A small network was shown many inputs. Here are its activations along a few directions, one row for each input.
In each table, some parts of the input vary, and every possible input appears once, in random order.
A made-up example of a description, with smaller parts first: one of 2 separate values, together with either a single point or one of 9 places around a ring or (one of 6 places along a line, together with one of 8 places around a ring).
Shared parts are said once, and a part with two or three values counts as separate values.
(in the rows, 128 means zero)

A family of inputs:
x1: [162 208 145 175 120  90 132 169 102 130 157  55 132 158  72  78 124 115]
x2: [ 69  65 112  66 133 201 114  85 119 126  83 182 142 134 138 164 162 114]
x3: [104  96 113 147 118 209 115  93 138 190 132 174 142 125  72 194 127  70]
x4: [168 203 149 180 121  87 118 165 112 130 157  52 138 142  90  87 120 128]
x5: [100  93 122 145 118 198 101  96 153 190 126 170 141 130  92 199 119  89]
x6: [181 170 128 145 131  26 179 177 124  74 152  87  87 117 180  77  93 177]
x7: [108  75 133 143 111 199  77  89 177 184 121 173 153 110 118 216 104 102]
x8: [146 174 133 112 147  61 152 150  99  80 135  90 114 131 146  44 143 161]
x9: [105  84 129 150 118 196  87  92 164 190 121 172 145 112 112 212 111  99]
x10: [142 170 138  99 148  77 148 161  86  72 129  73 124 148 128  40 158 145]
x11: [170 169 130 122 133  39 169 173 114  74 135  91  98 125 167  67 124 181]
x12: [ 86  60 116  87 138 168 120  81 149 141 105 206 124 106 172 165 141 134]
x13: [165 213 137 176 120  96 144 171  88 130 165  54 140 154  56  75 132  97]
x14: [106  50 111  97 127 149 135  98 166 136 100 208 112  98 194 189 122 154]
x15: [ 78  54 124  76 139 183 122  87 140 131  96 191 133 122 149 164 153 121]
x16: [113  47 107 119 124 138 142 101 178 138 119 206 100  89 208 202  92 149]
x17: [174 193 152 175 116  90 109 161 122 123 157  56 143 142  93  90 110 132]
x18: [127 180 125  90 140  98 140 157  71  65 115  64 135 159 117  41 168 138]
What do these inputs look like to the network?
> one of 2 separate values, together with either one of 4 places along a line or one of 5 places along a line

A family of inputs:
x19: [104  55 102 137 117 181 144  94 164 177 125 214 112 101 146 224 103 103]
x20: [124 144 148 133 121 153  76 129 128 134 118  88 162 146 100 129 136 120]
x21: [ 62  38 105  43 147 181 140  79 129 113  81 213 118 121 177 156 164 131]
x22: [176 186 145 156 130  46 140 168 123  95 156  69 116 127 147  66 109 163]
x23: [104  52 125 121 127 174 103  84 180 163 116 201 128  94 166 206 107 131]
x24: [104  60 113 134 121 177 121  88 173 180 119 210 119 100 150 214 110 120]
x25: [142 169 123  75 152  51 182 166  72  43 120  87 106 144 157  20 170 168]
x26: [177 194 134 166 126  50 159 172 116 109 160  76 107 130 127  75 109 150]
x27: [180 191 120 169 124  52 182 180 107 105 166  78  96 133 119  81 102 135]
x28: [129 160 138 159 120 158 105 128 117 166 141 106 151 147  60 133 135  91]
x29: [102  48 124 105 120 172  94  87 181 144  99 195 133  98 186 206 108 148]
x30: [131 155 126 164 115 161 129 133 110 162 147 109 142 149  52 139 129  76]
x31: [ 85 138 121  70 146 167 124 115  69 101 101 113 151 161  88  76 193 101]
x32: [127 151 149 149 125 152  87 125 127 152 136  98 159 141  79 124 133 102]
x33: [173 178 148 138 128  45 132 172 124  76 135  62 118 129 166  72 112 182]
Changing only one part turns x25 into x21. The same change can be made to x26. Which row results?
> x24
What do these inputs look like to the network?
> one of 3 separate values, together with either a single point or one of 4 places along a line
Change only the place on the line of 4 in x27. List by row number the other rows that result.
> x22, x26, x33

A family of inputs:
x34: [ 79  55 125  55 138 175 112  85 125 111  68 194 130 124 171 157 172 153]
x35: [118 112 109 184  91 193 120 119 145 201 132 148 141 124  80 233  99  70]
x36: [105  91 138 143 125 207  94 101 143 186 131 152 170 135  70 181 146  69]
x37: [152 143 117 101 145  66 170 168 100  58 130  89  98 124 171  73 127 154]
x38: [ 77  48 107  63 129 167 128  96 146 110  80 188 118 135 184 158 141 147]
x39: [162 151 112 133 131  53 183 158 105  76 153 114  99 114 173  73 115 158]
x40: [ 77 111 127 135 134 221  72  73 126 190 130 153 163 129  78 162 153  76]
x41: [ 93  45 113  78 145 157 145 101 148 110 101 186 106 106 182 174 119 133]
x42: [124 114 108 155 104 208  95 107 149 189 128 159 149 125  65 199 113  78]
x43: [133 156 116  80 135  72 156 161  97  52 116  88 115 150 169  60 150 164]
x44: [131  80 157 140 116 146  49 102 201 163 120 155 151  98 182 199  85 161]
x45: [168 207 137 206 106 104 144 182 104 146 160  55 123 166  66 122 101 103]
x46: [129 165 129  71 143  83 149 154  81  61  96  91 134 137 155  52 176 174]
x47: [127 208 152 147 143 117  98 136  87 134 147  61 155 158  55  49 149  94]
x48: [168 168 121 144 147  38 190 160 115 119 156 123  81 116 156  65 133 163]
x49: [171 203 138 173 115 108 127 157 103 134 159  58 138 159  44  94 114 110]
x50: [107  74 113 119 142 128 162  97 167 166 132 227  91  92 162 170 122 140]
x51: [153 192 165 154 124 115 121 160 100 128 159  56 153 159  49  69 146  95]
x52: [179 175 168 170 121  59  83 157 163 101 139  54 138 113 163  96  95 188]
x53: [109  62 109 106 128 145 160  88 154 127 124 210 106  95 186 173 105 130]
What do these inputs look like to the network?
> one of 2 separate values, together with either a single point or one of 4 places along a line or one of 5 places along a line
Changing only the choice among 2 separate values turns x38 into x43. The same change can be made to x42. Which row results?
> x49
Start at x50 and move only the place on the line of 5, one step at a time. The first step leads to x53. Which rows follow, in order?
> x41, x38, x34
